A small network was shown many inputs. Here are its activations along a few directions, one row for each input.
In each table, some parts of the input vary, and every possible input appears once, in random order.
Descriptions start from the smaller parts, as in this example, which fits no table here: ring(5) and (point or line(9) or (values(3) and line(4))).
Shared parts are said once, and a part with two or three values counts as separate values.
In the rows, zero is written as 128.

Other details of the inputs shift rows strongly along two fixed directions, in all tables alike. That doesn't count.

Table:
x1: [130 134 126 131 116 125 124 134 130 128 121 126 128 125 134 120 127]
x2: [138 136 131 136 108 119 138 143 134 127 129 123 126 136 137 134 109]
x3: [135 134 132 130 120 125 125 135 134 132 121 121 123 132 130 126 127]
x4: [133 139 133 132 118 132 129 133 130 128 123 125 133 128 130 124 127]
x5: [133 135 128 126 119 124 132 127 126 123 131 119 128 124 129 124 121]
x6: [129 138 136 135 114 128 135 137 132 125 128 126 132 131 132 132 121]
x7: [135 135 119 118  99 120 149 140 129 127 134 144 133 149 124 143 112]
x8: [135 133 128 128 114 117 130 139 131 127 122 124 122 129 133 128 127]
x9: [137 137 129 134 107 116 135 139 132 122 130 123 126 133 136 137 107]
x10: [140 130 126 119 117 115 149 131 142 123 129 146 132 134 127 135 118]
x11: [132 145 119 133 119 110 137 137 135 134 137 147 127 142 130 134 112]
x12: [135 131 132 148 100 105 157 165 130 114 127 135 138 145 148 154 113]
x13: [125 132 120 112 135 152 107 101 134 145 134 129 120 121  98 107 127]
x14: [137 133 132 129 126 134 131 130 124 130 126 120 129 126 132 125 126]
x15: [125 134 125 118 136 141  99 103 133 137 127 109 117 114 119  98 125]
x16: [122 136 133 119 136 142  96 104 140 138 126 111 112 118 116 108 129]
x17: [138 134 132 136 100  98 162 159 124 108 130 131 134 141 139 154 119]
x18: [123 135 135 121 137 146  98 108 142 143 126 111 113 120 117 106 130]
x19: [138 133 128 131 121 128 126 133 129 132 123 120 126 129 134 123 120]
x20: [138 140 129 137 105 119 134 145 134 127 121 128 132 136 137 130 117]
x21: [121 132 117 108 132 153 109  95 134 146 132 127 120 126 103 109 131]
x22: [135 129 116 129 105 114 141 142 132 133 132 142 130 141 119 140 111]
x23: [131 137 136 129 116 121 133 133 132 121 130 123 125 131 128 138 122]
x24: [128 133 126 133 113 118 128 135 130 121 124 125 130 129 132 125 121]
x25: [119 141 135 121 133 149 100 101 136 134 128 115 122 114 116 106 128]
x26: [118 128 117 104 135 148 100  99 134 151 128 127 121 128 108 106 128]
x27: [111  76 134 141 183 127 149 150  91 104 122 132 145 117 151 162 180]
x28: [119 137 131 123 134 146  95 103 139 136 125 114 119 115 119 104 126]
x29: [129 145 123 129 128 123 135 128 130 131 140 147 127 137 125 130 119]
x30: [137 136 123 135 111 107 140 138 135 131 139 149 130 143 131 139 113]
x31: [134 128 125 128 124 126 125 131 125 129 124 121 125 123 135 121 126]
x32: [137 136 128 126 118 128 132 131 125 128 127 122 126 122 132 123 125]
x33: [122 135 128 117 135 138  98 105 137 136 124 110 114 117 115 101 132]
x34: [136 142 138 132 106 119 142 143 136 125 130 124 126 137 130 139 117]
x35: [ 93  80 135 123 222 175  88  85 100 128 126 108 130  91 124 114 181]
x36: [102  59 118 139 185 126 154 145  87 113 124 149 151 133 145 172 172]
x37: [129 130 123 108 138 136 107  96 152 146 124 131 119 118 113 101 125]
x38: [133 136 127 129 122 123 135 124 131 129 141 147 129 136 124 131 120]
x39: [113  77 137 145 186 130 150 151  93 106 121 131 147 123 150 164 178]
x40: [130 129 122 128 122 121 128 125 131 137 133 143 125 135 119 126 119]
x41: [103  75 132 146 184 128 147 145  90  98 124 133 153 117 150 158 175]
x42: [133 138 130 130 111 124 134 137 128 124 124 128 132 125 133 126 127]
x43: [124 136 126 114 140 151 103  92 134 146 135 133 116 120 102  99 128]
x44: [141 133 134 143 102 108 165 161 124 114 132 131 137 142 146 157 111]
Description of these inputs: values(2) and (point or line(6) or (values(3) and ring(5))).
Q: Changing only the values(2) part turns x30 into x38. The same change can be made to x31. Which row results?
A: x32
Q: Changing only the values(2) part turns x36 into x21. The same change can be made to x11. Which row results?
A: x29
Q: Change only the values(3) part in x6. List by row number the other rows that result.
A: x34, x44

Table:
x45: [ 82  95 110 109 246 199  30  37 120 178 123 140 117  94  86  54 176]
x46: [147 158 127 109 106 102 154 113 156 127 154 169 119 145 110 136 102]
x47: [151 140 137 116  83 144 144 131 138 129 117 110 134 129 118 126 114]
x48: [132 148 121 126  66 115 117 142 150 134 122 114 114 143 121 131  94]
x49: [131 158 136 126  74 129 135 136 138 121 134 112 130 147 118 141 106]
x50: [145 170 161 164  99  95 111 147 152 123 117 102 109 117 164 103  95]
x51: [142 171 118 130  91 124 144 127 140 147 155 170 134 149 117 129 103]
x52: [137 149 113 125  93 116 123 133 143 148 131 134 121 160 131 130  84]
x53: [105  25 128 148 195 114 212 188  44  60 112 136 186 120 180 209 210]
x54: [144 195 168 157 105 115 124 147 152 109 129  98 114 111 155 116 103]
x55: [ 89  81 127  84 230 213  32  51 118 174  97  78 102  75  93  53 208]
x56: [103  16 112 160 226  74 204 182  87  78 139 192 167 138 169 219 185]
x57: [145 130 111 106  83 119 124 127 128 132 106 107 123 115 125 108 119]
x58: [141 157 126 134  95 131 137 130 127 133 155 129 121 147 106 138  93]
Q: Describe the family of inputs behind these rows.
A: values(2) and (point or line(6))
Q: Changing only the values(2) part turns x48 into x49. The same change can be made to x45. Which row results?
A: x51
Q: Change only the values(2) part in x53. List by row number the other rows that result.
A: x57

Table:
x59: [174 168 128 159   9  50 219 220 136  93 133 148 144 179 166 193  59]
x60: [126 137 130 125 123 141 114 122 127 133 123 117 125 123 123 114 132]
x61: [131 125 110 106 121 139 117 110 138 153 126 139 122 136 107 114 120]
x62: [127 137 132 125 124 139 116 120 131 130 123 117 127 120 126 113 130]
x63: [130 137 134 124 130 128 114 119 140 133 126 118 118 122 125 116 127]
x64: [133 139 133 128 132 132 114 119 134 135 129 117 119 120 129 114 123]
x65: [130 138 133 127 127 136 116 119 134 131 124 120 126 118 127 111 129]
x66: [102  54 131 157 197 127 159 163  72  94 123 131 156 123 163 182 183]
x67: [124 133 131 122 122 136 113 121 131 132 124 113 121 125 120 119 129]
x68: [124 133 110 119 130 123 111 108 139 145 135 148 121 132 113 111 117]
x69: [124 147 124 121 126 139 119 107 141 147 147 150 123 141 105 123 111]
x70: [124 132 132 122 125 135 114 118 135 129 123 113 123 122 124 117 128]
x71: [127 133 134 124 128 132 115 118 139 129 124 116 121 120 124 116 126]
x72: [133 140 118 102 120 135 130 101 136 138 139 143 123 128 101 115 121]
x73: [106  54 134 159 203 122 161 161  80  91 124 135 157 118 167 179 180]
x74: [132 141 134 127 130 133 116 121 136 134 125 122 122 120 128 111 130]
Q: Describe the family of inputs behind these rows.
A: values(4) or (values(3) and line(4))
Q: Which other rows belong to the same alternative as x70? List them by row number.
A: x59, x60, x62, x63, x64, x65, x66, x67, x71, x73, x74

Table:
x75: [127 130 121 128 117 121 122 129 135 133 127 128 126 136 129 128 115]
x76: [141 142 127 129 122 121 131 131 135 135 127 136 126 126 133 119 123]
x77: [131 143 138 137 123 133 130 130 131 130 135 128 127 133 129 129 118]
x78: [131 139 131 128 121 116 129 124 137 122 134 129 122 127 123 128 119]
x79: [136 141 126 137 121 126 125 135 132 139 129 132 126 132 134 122 120]
x80: [134 138 123 118 112 128 136 128 126 127 128 132 131 130 124 123 125]
x81: [130 130 129 118 116 120 134 126 139 126 130 127 121 133 119 134 124]
x82: [108 124 138 113 191 166  73  71 137 145 129 112 111  97 107  87 158]
x83: [138 133 119 119 116 120 133 129 130 132 126 132 126 131 127 121 120]
x84: [120  84 132 153 171 104 162 160 107 101 125 151 150 129 162 170 158]
x85: [134 145 139 134 100 128 118 142 134 123 111  89 121 120 137 118 118]
x86: [129 132 123 123 108 136 131 132 125 134 123 129 131 136 121 130 125]
x87: [135 131 130 117 115 131 139 126 134 126 131 127 127 130 119 133 123]
x88: [132 134 124 128 119 114 127 125 140 127 128 134 126 126 129 122 117]
x89: [125 129 130 124 116 125 126 130 135 132 130 125 122 137 119 137 120]
x90: [102 121 126 116 178 181  71  76 118 151 127 111 121  98 105  81 158]
x91: [134 140 132 127 119 126 136 124 131 122 136 129 129 125 123 126 119]
x92: [135 127 119 125 112 127 128 134 129 139 122 129 127 138 123 128 121]
x93: [140 127 120 117 113 123 135 131 133 134 122 132 126 133 122 123 124]
x94: [128 138 122 126 111 134 129 130 122 132 128 128 131 135 126 127 122]
x95: [133 132 117 127 115 125 126 132 127 138 126 128 126 136 128 125 118]
x96: [114  77 132 145 158 124 167 161  94 103 128 139 151 137 148 183 155]
x97: [143 144 143 126  97 122 124 135 137 117 113  94 120 116 140 115 123]
x98: [127 135 129 126 117 134 130 127 126 129 134 124 127 134 125 134 116]
x99: [135 133 124 116 109 131 138 130 129 128 124 132 131 132 119 126 128]
x100: [128 134 124 135 118 119 120 130 136 131 130 131 126 132 130 125 114]
x101: [133 136 129 119 118 129 137 123 131 124 134 127 128 129 124 130 119]
x102: [125 137 130 134 120 121 122 128 133 127 135 127 121 132 124 131 116]
x103: [134 142 126 126 114 126 134 128 127 126 130 134 132 125 125 120 124]
x104: [ 98 115 129 109 183 171  68  74 128 149 130 105 111 104 104  93 152]
x105: [ 96  73 135 134 228 163 115 110  90 119 123 131 146  97 138 127 200]
x106: [128 138 132 134 118 132 129 127 127 127 136 126 127 130 125 129 115]
x107: [128 125 123 126 114 123 124 131 138 135 123 128 127 138 124 130 118]
x108: [139 136 121 126 117 119 131 129 131 131 128 135 126 125 128 118 120]
x109: [133 125 124 119 114 118 132 128 142 130 123 132 126 133 123 126 121]
x110: [115  91 132 158 163 121 164 166  91 105 128 146 155 134 159 170 162]
x111: [137 145 139 130 124 128 136 126 135 126 134 130 129 127 128 126 121]
x112: [130 139 129 137 124 122 120 133 140 134 129 133 125 133 135 126 117]
x113: [113  88 138 159 171 111 158 164 101 100 132 143 145 137 157 178 156]
x114: [131 131 122 121 118 116 130 125 139 128 127 132 126 131 128 124 118]
x115: [134 136 120 134 116 124 124 133 127 136 129 131 126 131 129 121 117]
x116: [130 135 128 120 119 117 132 124 136 124 133 127 122 131 123 131 120]
Q: Changing only one part turns x78 into x102. The same change can be made to x109. Which row results?
A: x107
Q: Changing only one part turns x92 into x93. The same change can be made to x110. Which row results?
A: x105
Q: Describe the family of inputs behind these rows.
A: values(2) and (point or (line(4) and ring(5)))
Q: Change only the line(4) part in x95. List by row number the other rows that result.
A: x79, x92, x115
